a = [5275 1918 5843 8164 9070 3375 1722 8763]
a[0] = 5275
a[5] = 3375
a[6] = 1722

x =
[[4 6 5 3 5 4 4 4 6 6 4 4]
 [4 8 8 3 8 5 5 5 8 8 3 5]
 [4 9 9 5 9 2 2 7 9 9 5 3]
 [4 9 8 5 9 2 3 7 9 9 5 3]
 [3 7 7 2 7 3 3 5 7 7 3 3]
 [5 8 8 5 8 2 2 6 8 8 5 4]
 [2 8 8 2 8 2 2 6 8 8 4 2]
 [3 6 6 4 6 2 2 5 6 6 4 2]
 [3 7 7 3 7 2 2 6 8 8 4 2]
 [6 6 6 5 6 7 7 5 5 5 5 6]
 [7 4 4 7 4 5 5 6 4 4 6 7]
 [2 9 9 2 9 4 5 6 8 8 4 2]]
Rows and columns are counted from 0.
(0, 0) => 4
(5, 0) => 5
(8, 11) => 2
(6, 6) => 2
(10, 3) => 7
(4, 9) => 7
(5, 8) => 8
(10, 2) => 4
(7, 0) => 3
(11, 4) => 9
(6, 3) => 2
(9, 8) => 5
(0, 11) => 4
(4, 2) => 7
(10, 1) => 4
(10, 10) => 6
(8, 5) => 2
(0, 3) => 3
(0, 9) => 6
(0, 7) => 4
(5, 3) => 5
(6, 7) => 6
(4, 7) => 5
(2, 5) => 2
(9, 11) => 6
(6, 11) => 2
(9, 5) => 7
(11, 3) => 2
(1, 6) => 5
(4, 6) => 3
(4, 10) => 3
(10, 5) => 5
(3, 9) => 9
(3, 6) => 3

A = [ 22  32  16  22  33  13 -12 -12 -20 -17 -49 -49  11  58  30]
A[0]	22
A[-14]	32
A[-10]	13
A[7]	-12

arr = [  1   0   0  48 -32  -2  16 -18  10  -2   9  -9]
arr[0]: 1
arr[3]: 48
arr[9]: -2
arr[10]: 9
arr[8]: 10
arr[4]: -32

m = [-50 -21 -60 -38   7 -53 -58 -50 -36  -2  -4]
m[0] = -50
m[-10] = -21
m[-8] = -38
m[-2] = -2

M = [-21  14   2   1 -10 -54  33   0  43 -49 -27 -38  12 -19]
M[0]	-21
M[7]	0
M[6]	33
M[3]	1
M[2]	2

W = [-24  32  42 -62 -14]
W[0] -> -24
W[3] -> -62
W[4] -> -14

data =
array([[ -3.77,   3.31,   2.35,  13.79],
       [  6.05,  16.75,  -0.18, -13.53],
       [  3.76,  24.61,  14.72,  14.17],
       [  5.41,   4.02,   5.30,  -8.73],
       [  1.90,   6.93,   3.91,  12.10],
       [-13.16,  13.64,  14.92,   8.92],
       [ 19.16,  14.21,  -5.28,   4.15],
       [  4.84,   5.44,  17.18, -17.99],
       [ -0.86,   7.01,  11.87,   1.51],
       [  7.14, -11.07,  -3.75,  20.92]])
Rows and columns are counted from 0.
row 0 col 0 = -3.77
row 2 col 3 = 14.17
row 1 col 2 = -0.18
row 7 col 0 = 4.84
row 4 col 0 = 1.90
row 9 col 0 = 7.14
row 3 col 0 = 5.41
row 2 col 0 = 3.76
row 3 col 3 = -8.73
row 4 col 1 = 6.93
row 2 col 1 = 24.61
row 5 col 0 = -13.16
row 5 col 3 = 8.92
row 7 col 1 = 5.44
row 6 col 3 = 4.15
row 8 col 1 = 7.01
row 4 col 3 = 12.10
row 1 col 0 = 6.05
row 6 col 1 = 14.21
row 2 col 2 = 14.72
row 1 col 3 = -13.53
row 9 col 2 = -3.75
row 3 col 2 = 5.30
row 1 col 1 = 16.75
row 8 col 0 = -0.86
